Each row below holds a small network's activations on one input, seen along a few directions.
Each table varies a few parts of the input and shows all the possible inputs, shuffled.
A made-up example of a description, with smaller parts first: ring(5) and (point or (values(2) and line(4)) or ring(9)).
Shared parts are said once, and a part with two or three values counts as separate values.
(in the rows, 128 means zero)

Other details of the inputs shift rows strongly along two fixed directions, in all tables alike. That doesn't count.

Rows:
x1: [147 164 198  75  95 114 164 139  58 168  99]
x2: [101 104  94 148 154 141  96 112 168 105 145]
x3: [133 162 183 103 143 138 144 107 182 131  84]
x4: [141 134 102 146 111 118 112 127  44 149 147]
x5: [ 96 149 189  90 137 143 155 129 172 111  97]
x6: [161 110 108 141  86  96 136 133  72 132 161]
x7: [103 151 191  92 153 138 141  98 170 122  93]
x8: [159 108 113 142  79  97 128 137  75 132 161]
x9: [107 107  90 157 156 145 112 101 169 115 146]
x10: [150 165 194  67 101 117 165 138  53 155  98]
x11: [144 134  97 138 117 120 114 127  39 137 146]
x12: [ 92 150 184  89 141 135 163 117 171 116  95]
x13: [103 124  74 146 154 139 114 155 165 136 146]
x14: [ 96 128  62 137 147 143 121 134 165 133 138]
x15: [118 105  93 165 153 141  95 125 171 114 131]
x16: [134 161 180  98 150 133 170 142 175 116  93]
x17: [157 151 202  65  94 120 151 140  65 180 102]
x18: [132 136  94 139  97 124 111 111  48 147 140]
x19: [118 156 186 105 150 140 143 103 173 128  77]
x20: [114 162 162  70 149 152 153 128 171 158  90]
x21: [132  99 109 140  82 115 139 112  64 127 152]
x22: [136 118  88 157 161 125 108 123 179 119 155]
x23: [ 96 135  73 148 149 139  97 148 161 125 132]
x24: [114 150 189 107 136 144 155 142 176 121  83]
x25: [157 110 105 134  68 110 127 128  76 124 157]
x26: [135 114  87 165 162 127 109 126 176 120 141]
x27: [106 172 169  82 139 156 149 143 169 142  91]
x28: [117 153 187 109 152 133 168 139 171 125  87]
x29: [117 108  88 161 151 144  99 117 171 110 130]
x30: [132 112  90 163 146 139  96 129 181 117 137]
x31: [114 104 101 165 163 141 104 123 169 119 153]
x32: [140 174 203  83  92 107 142 139  56 161  90]
x33: [141  97 116 147  95 109 141 128  60 130 159]
x34: [119 106  93 155 176 141 115 118 161 106 153]
x35: [175 111 111 134 104 100 115 113  67 125 158]
x36: [142 100 107 145  76 114 127 127  65 122 136]
x37: [112 115  66 126 149 155 109 142 169 140 143]
x38: [122 115  85 152 132 135 119 144 184 109 153]
x39: [120 154 183 100 158 135 169 139 166 113  87]
x40: [102 101  99 152 156 138  92 120 168 108 146]
x41: [102 102  93 158 141 148 123 140 171 108 151]
x42: [159 105 111 151  79 100 129 141  73 133 147]
x43: [113 103  99 161 154 150 100 121 170 115 149]
x44: [121 108  90 168 169 129 108 122 167 117 135]
x45: [108 185 181 102 153 162 130 137 159 142  89]
x46: [101 105  88 154 139 151 126 132 171 105 150]
x47: [171 157 206  76  88 103 174 130  71 133 111]
x48: [ 98 103  86 142 165 127 130 136 160  93 152]
x49: [126 161 167  69 170 148 156 144 163 148  96]
x50: [107 155 179 102 137 138 166 122 174 122  80]
x51: [117 114  68 134 168 141 119 147 165 147 148]
x52: [139 131  92 129 109 103 117 136  44 134 139]
x53: [136 130  96 137 103 100 115 136  49 147 140]
x54: [169 106 118 153  92 101 105 122  72 139 145]
x55: [144  97 119 132 116 102 112 108  52 117 153]
x56: [147  98 120 143  90 126 108 104  63 129 152]
x57: [125 153 198 114 157 136 136 125 173 132  84]
x58: [163 112 108 136  85 104 112  96  75 134 152]
x59: [137 134  99 140  93 132 102 122  49 142 142]
x60: [157 107 104 143  69 112 128 131  74 125 142]
x61: [174 108 109 143 105 102 116 117  64 126 144]
x62: [107 169 174  87 141 154 146 150 170 146  92]
x63: [109 149 197 107 146 143 164 140 173 126 105]
x64: [122 112  84 160 133 138 120 148 181 110 139]
x65: [ 93 101  95 153 152 126 120 141 168 106 152]
x66: [108 105  86 152 163 139 137 137 162  99 155]
x67: [ 91 100  93 149 143 136 116 139 170 101 148]
x68: [125 114  81 163 149 126 132 145 177 114 144]
x69: [168 111 112 136  81 112 104 108  76 130 155]
x70: [ 95 103  90 151 159 125 129 136 165 105 152]
x71: [127 132  89 130  89 106 114 120  53 144 133]
x72: [168 107 111 145  81 114 105 112  73 131 140]
x73: [170 109 119 144  91  99 104 118  75 138 159]
x74: [116 119  75 147 134 129 130 125 183 110 150]
x75: [145 178 208  92  99 125 139 130  51 164  97]
x76: [146 140 229  87  98 106 138 111  64 145 104]
x77: [122 162 176 101 130 136 167 126 183 125  86]
x78: [130 155 189 103 170 136 146 119 165 119  84]
x79: [155 150 199  61  85 130 146 138  66 176  98]
x80: [122 151 200 108 165 144 149 116 169 133 103]
x81: [133 115  91 154 145 137  95 125 183 116 151]
x82: [109 106  89 166 149 129 123 146 171 111 137]
x83: [131 130  94 130  85 114 106 132  54 139 135]
x84: [111 149 199  99 167 132 142 115 167 126 100]
Each input here is: line(6) and (line(4) or (values(2) and line(5))).
- The inputs of x64 and x60 match in every part but the line(6) part. If x30 is changed in the same way as x64 into x60, which row does it become? => x72
- The inputs of x35 and x73 match in every part but the line(6) part. If x48 is changed in the same way as x35 into x73, which row does it become? => x65
- Which other rows does x5 become when the values(2) part takes its other values? List them by row number. => x2
- Which other rows does x11 become when the line(4) part takes its other values? List them by row number. => x10, x49, x52
- Which other rows does x66 become when the line(6) part takes its other values? List them by row number. => x21, x33, x41, x46, x63
- Start at x12 and move only the line(5) part, one step at a time. The first step leads to x21. Which rows follow, in order? => x50, x77, x74
- Which other rows does x4 become when the line(6) part takes its other values? List them by row number. => x11, x18, x45, x59, x75

Rows:
x85: [116 155 180  73 116 134 153 131 100 146 108]
x86: [ 82 152 113 120 172 156 141 135 187 113 106]
x87: [141  99  98 137  81 115 109 138  53 147 139]
x88: [142 156 187 100  99 137 139 133 116 156  96]
x89: [128 146 130 136 174 141 125 159 206 123 115]
x90: [126 106 100 140  82 121 118 143  44 140 147]
x91: [ 96 126 145 146 186 130 122 116 200 119 111]
x92: [145 106 122 162  86  95  94  92  57 120 148]
x93: [155 117  90 141  80 113 115 112  56 142 139]
x94: [128 113 103 146  92 111 125 149  41 138 155]
x95: [130 103  43 186 132 137  92 144 153 127 168]
x96: [154 162 184  88 110 127 145 123 118 155 113]
x97: [111 132 149 136 170 157 101 107 205  95 118]
x98: [146 138 210 104 129 134 140  96 108 124 113]
x99: [118 161 182  80 125 123 160 137  97 145 116]
x100: [122  98  34 161 136 136  91 126 153 133 173]
x101: [163 165 180  97 125 113 150 132 110 135  93]
x102: [ 95 111  30 173 154 127 115 140 128 108 164]
x103: [104 114 147 133 139 128 156 137 225  74 128]
x104: [169  66 119 155  65  93 158 117  80 109 161]
x105: [ 97 145 111 117 170 149 131 130 196 121  98]
x106: [132 111  31 181 140 131 100 125 149 118 162]
x107: [164 157 185  84 126 114 145 136 114 147 111]
x108: [140 124 208 102 142 129 148 107 101 132 103]
x109: [ 97 137 117 104 170 149 126 134 201 133 115]
- What is each input in this table made of? => values(2) or ring(5) or (values(3) and line(6))
- Which other rows does x88 become when the values(3) part takes its other values? List them by row number. => x93, x100
